A small network was shown many inputs. Here are its activations along a few directions, one row for each input.
In each table, some parts of the input vary, and every possible input appears once, in random order.
A made-up example of a description, with smaller parts first: values(3) and (point or ring(11) or (line(4) and ring(5))).
Shared parts are said once, and a part with two or three values counts as separate values.

Rows:
r1: [ 14 -10 -27  -9  13  22 -22  -5   2  21   3  -7 -21   2   2  -1   3  -6]
r2: [ -2   1 -13  16  -6  -7   0 -25  -9  -2  -5  12  -6  14   9 -10 -14 -19]
r3: [ -6  -9  42  -7  13 -13  50  45  17 -16  19 -15  32 -21 -10   9  16  18]
r4: [ 11 -12 -26   7  10  13 -18 -11  -4  14   1   3 -24   7   2   0   2  -1]
r5: [-12   0 -21  20  -9  12 -10  -3 -12   5  -2   7  -3  -1  -9  -5  -2  -9]
r6: [ 11  -5 -19  13   7  10 -21 -17   0  13  -2   5 -31   8   2   5  -1   6]
r7: [  5  18  53 -31 -16   3   3  34  20 -13 -11 -17  25 -26 -17  19  14  44]
r8: [ -1   8 -10  12  -9  -6  -7 -26  -1   1  -6   8 -11  13   9  -6 -15 -16]
r9: [  2   2 -20 -11  -4   7 -10 -15   1  10  -1  -4  -2   7   9 -12 -10 -29]
r10: [-10  16  -4  27 -15   5 -16 -12  -2   4  -7   7 -17   3  -9   5  -9   5]
r11: [ -1   1 -17   6  -6  -3  -4 -21  -5   2  -4   6  -3  12   9 -11 -12 -23]
r12: [-12   1 -16  30  -9   7  -5  -7 -16   1  -3  13  -6   1  -8  -4  -4  -5]
r13: [ -9   1 -24   3  -7  21 -16   3  -5  13   1  -3  -3  -6  -9  -6  -1 -14]
r14: [ 10 -12 -23  17  10   8 -14 -16  -8  10  -1   9 -26   9   2   1   0   2]
r15: [ -3 -11  45 -16  20 -20  50  39  20 -20  19 -16  29 -15  -3  14  14  12]
r16: [ 13 -17 -30   1  13  17 -16  -6  -7  18   2  -1 -18   4   4  -4   3  -6]
r17: [ 12   3 -10  14   3   6 -24 -20   5  12  -4   4 -36  10   1  10  -5  13]
r18: [  8  21  48 -53 -14 -11 -14  16   8 -25 -16  -3  26  -8   0  12   8  40]
r19: [ -3 -11  48 -28  21 -30  49  32  15 -21  15 -13  34  -9   5   8  13  13]
r20: [ -9  -5 -25  15  -6  16  -9   2 -15  10   0   3   1  -5  -7  -9  -1 -15]
r21: [ -3  -3  47 -33  13 -31  42  31   8 -25  11  -9  41  -9   5   1  15  13]
r22: [-12   8 -13  27 -12   8 -13  -8  -8   4  -5   9 -12   0  -8   0  -5  -2]
r23: [  1  -4 -22   0  -3   2  -3 -15  -9   7  -2   2   1   8  11 -15 -10 -29]
r24: [  0  16   0  13 -12  -9 -10 -30   4   1  -9   7 -17  15   8  -1 -19  -9]
r25: [ -4   2  40 -32   5 -28  36  34   0 -24   6  -6  48 -13   1  -1  17  17]
What is each input in this table made of? -> values(2) or line(5) or (values(3) and line(6))
Start at r10 and move only the line(6) part, one step at a time. The first step leads to r22. Which rows follow, in order? -> r12, r5, r20, r13

Rows:
r26: [  2 -10 -28   3   6  -1  -3 -17 -13   6   3   7  -4  12  12 -15  -6 -26]
r27: [  1 -10  18 -14  10  -5  29  25  10  -5  11 -14  22 -12  -1   1   9   0]
r28: [  1  -3  20 -23   5 -17  19  10   0 -14   1  -3  25  -2   8  -4   5   1]
r29: [  1 -20  14   0  21  -3  34  33   5  -5  17  -9  16 -14  -8   6  18  12]
r30: [ 17  17  24 -31  -6  14 -35  14  14   2 -12  -9 -11 -12 -12  22  14  51]
r31: [ -3 -17 -29  11  14  12   6   0  -2  15  14  -5  -8   2   2  -9  -1 -28]
r32: [  0   7 -15  12  -7 -10  -6 -34  -4   2  -6  10 -13  19  14 -10 -18 -24]
r33: [ -4 -28 -31  26  25  12  11   9  -8  16  19  -1 -14  -2  -5  -3   9 -14]
r34: [-14  19 -14  34 -29   3 -16 -26 -14   1 -15  15  -8   7  -4  -8 -18 -12]
r35: [ -2  13  31 -16  -6 -26  14  -5   8 -18  -4   1  16   6  11   1  -8   2]
r36: [-19  27  29   3 -26 -14   3   3  -1 -21 -11   7  20  -4  -8   4  -6  11]
r37: [ 23   5 -18  -3  -7  35 -56 -13   4  20 -17   0 -41   0  -9  15   2  28]
The inputs of r26 and r28 match in every part but one. If r32 is changed in the same way as r26 into r28, which row does it become? -> r35
What is each input in this table made of? -> values(2) and (point or line(5))
Change only the values(2) part in r33. List by row number the other rows that result. -> r29

Rows:
r38: [  0   9  14 -18  -5 -19  14  -7   7 -10  -1  -3  17   7  13  -8 -10 -15]
r39: [-12   8  24   0  -7 -10  14  16   0 -15   1   2  19  -8  -7   5   3  13]
r40: [ -3 -22   2  -2  23 -11  36  21  -3  -1  17  -7  20  -6   3  -6  12 -10]
r41: [  7 -22   4 -16  21   3  23  23  10   2  15 -15  11  -9   1   2  11  -5]
r42: [  7   9 -46  22 -21  33 -55 -34 -15  23 -20  12 -36   9  -4  -6 -13  -7]
r43: [-11  10  22  -1  -9 -17  19  -1   5 -14  -1  -1  17   1   4  -2  -9  -9]
r44: [ 13  19  24 -28 -14 -10 -13  -9   7 -10 -16  -1   5   3   7   4  -3  18]
r45: [ -7   2  17  -4   4  -5  14  22   5  -8   9  -4  13 -10  -8   6  10  12]
r46: [-12   4  21   7  -8 -11  26  14   4 -12   3  -3  22  -8  -5   1  -2  -2]
r47: [  5  16  21 -27 -10 -15  -9  -7   7 -11 -11  -1   8   5   8   2  -3   9]
r48: [  4  -8 -50  39   3  18 -23 -38  -6  26   0   9 -45  19   6  -8 -18 -30]
r49: [ -2  -7  12 -15  15  -1  12  25   3  -1  11  -9  12 -10  -4   5  14  11]
r50: [ -6   4 -53  26 -14  26 -42 -31 -20  21  -9  14 -29  12  -1 -13 -14 -25]
r51: [-13  -1  14   4   0 -26  31  -2  -5 -17   3   6  23   5   9  -9  -6 -16]
r52: [  7 -16   8 -22  21   3  11  25   6  -2  13 -10   8  -9  -1   5  15  10]
r53: [  4  -3  16 -20  10   2   1  23   8   1   4 -11   6 -12  -7  10  15  23]
r54: [  3  20  31 -13 -17  -8  -8  -2   6 -14 -16   2   6  -2  -2  10  -3  24]
r55: [ 16   2 -42  29  -5  25 -48 -39  -6  25 -13  11 -54  16   1   3 -12   0]
r56: [  9  -1 -46  30  -2  21 -44 -38  -6  25  -8  11 -52  17   2   2 -12  -8]
r57: [  2  15  31  -6 -16  -1  -2  12   5 -12 -11   0  10 -10 -10  12   4  32]
r58: [  1 -17 -54  42  10   9 -11 -38 -15  21   5  14 -38  22  10 -15 -15 -36]
r59: [  5 -31  -3  -9  28  -7  34  20  -1  -2  19  -8  16  -4   6  -5  14 -11]
r60: [  7   9  25 -10  -4   4  -2  18  11  -5  -3  -6   4 -13 -12  13  11  32]
r61: [ -5   0 -55  31 -14  26 -30 -32 -16  24  -7  10 -26  12   1 -16 -18 -38]
r62: [ -8  -9 -59  35  -6  17 -18 -33 -25  19  -2  15 -20  15   5 -23 -15 -44]
r63: [  0   7 -50  23 -18  29 -51 -33 -16  23 -15  12 -34  10  -3  -7 -13 -15]
r64: [ 12 -12  12 -27  16   7   0  23  10   0   6 -12   3 -11  -4  11  17  21]
r65: [  3  -4 -48  34   3  18 -35 -37 -10  23  -2  13 -48  19   4  -4 -14 -17]
r66: [ -7  12  28  -5 -12  -7   3  14   4 -13  -6  -1  13  -9 -10  10   5  24]
r67: [ -7  -3  14   2   5  -5  27  20  10  -5  12  -9  16 -10  -6   2   5  -2]
r68: [  0  13  18 -23  -5 -18   2  -6   2 -13  -4   1  14   7  11  -3  -5  -1]
r69: [ -5  18  28 -12 -13 -13  -3  -1   5 -15 -11   2   9  -1  -1   8  -2  16]
r70: [ 12   0  20 -21   6   7  -4  22   9   2  -1 -11   3 -13  -8  12  15  32]
r71: [ -9 -13   7   8  13 -15  38  19  -1  -9  16  -2  21  -6  -1  -5   8  -9]
r72: [ -2 -12   9  -9  15  -1  25  23   8   2  14 -14  14 -11  -2   1   9  -3]
r73: [-11  14  25  -7  -8 -17   7   1   1 -17  -4   4  14   1   1   2  -4   5]
r74: [ 20  -9  15 -27  12  12  -5  21  11   1   0 -11   0 -12  -5  12  16  30]
r75: [ -2   6  21  -9   0  -1   4  20  10  -6   2  -6   7 -12 -11  12  12  24]
r76: [-14  -6  14  13   1 -20  37  13  -6 -16   8   4  27  -4   0  -6   2  -9]
r77: [ -2  -1   7 -11   3 -27  25  -8  -4 -13   3   3  22  10  17 -14  -7 -21]
The inputs of r70 and r40 match in every part but one. If r44 is changed in the same way as r70 into r40, which row does it become? -> r77
The inputs of r61 and r50 match in every part but one. If r41 is changed in the same way as r61 into r50, which row does it become? -> r52
What is each input in this table made of? -> line(5) and (values(2) or line(6))
Change only the values(2) part in r50. List by row number the other rows that result. -> r65
Change only the values(2) part in r48. List by row number the other rows that result. -> r61
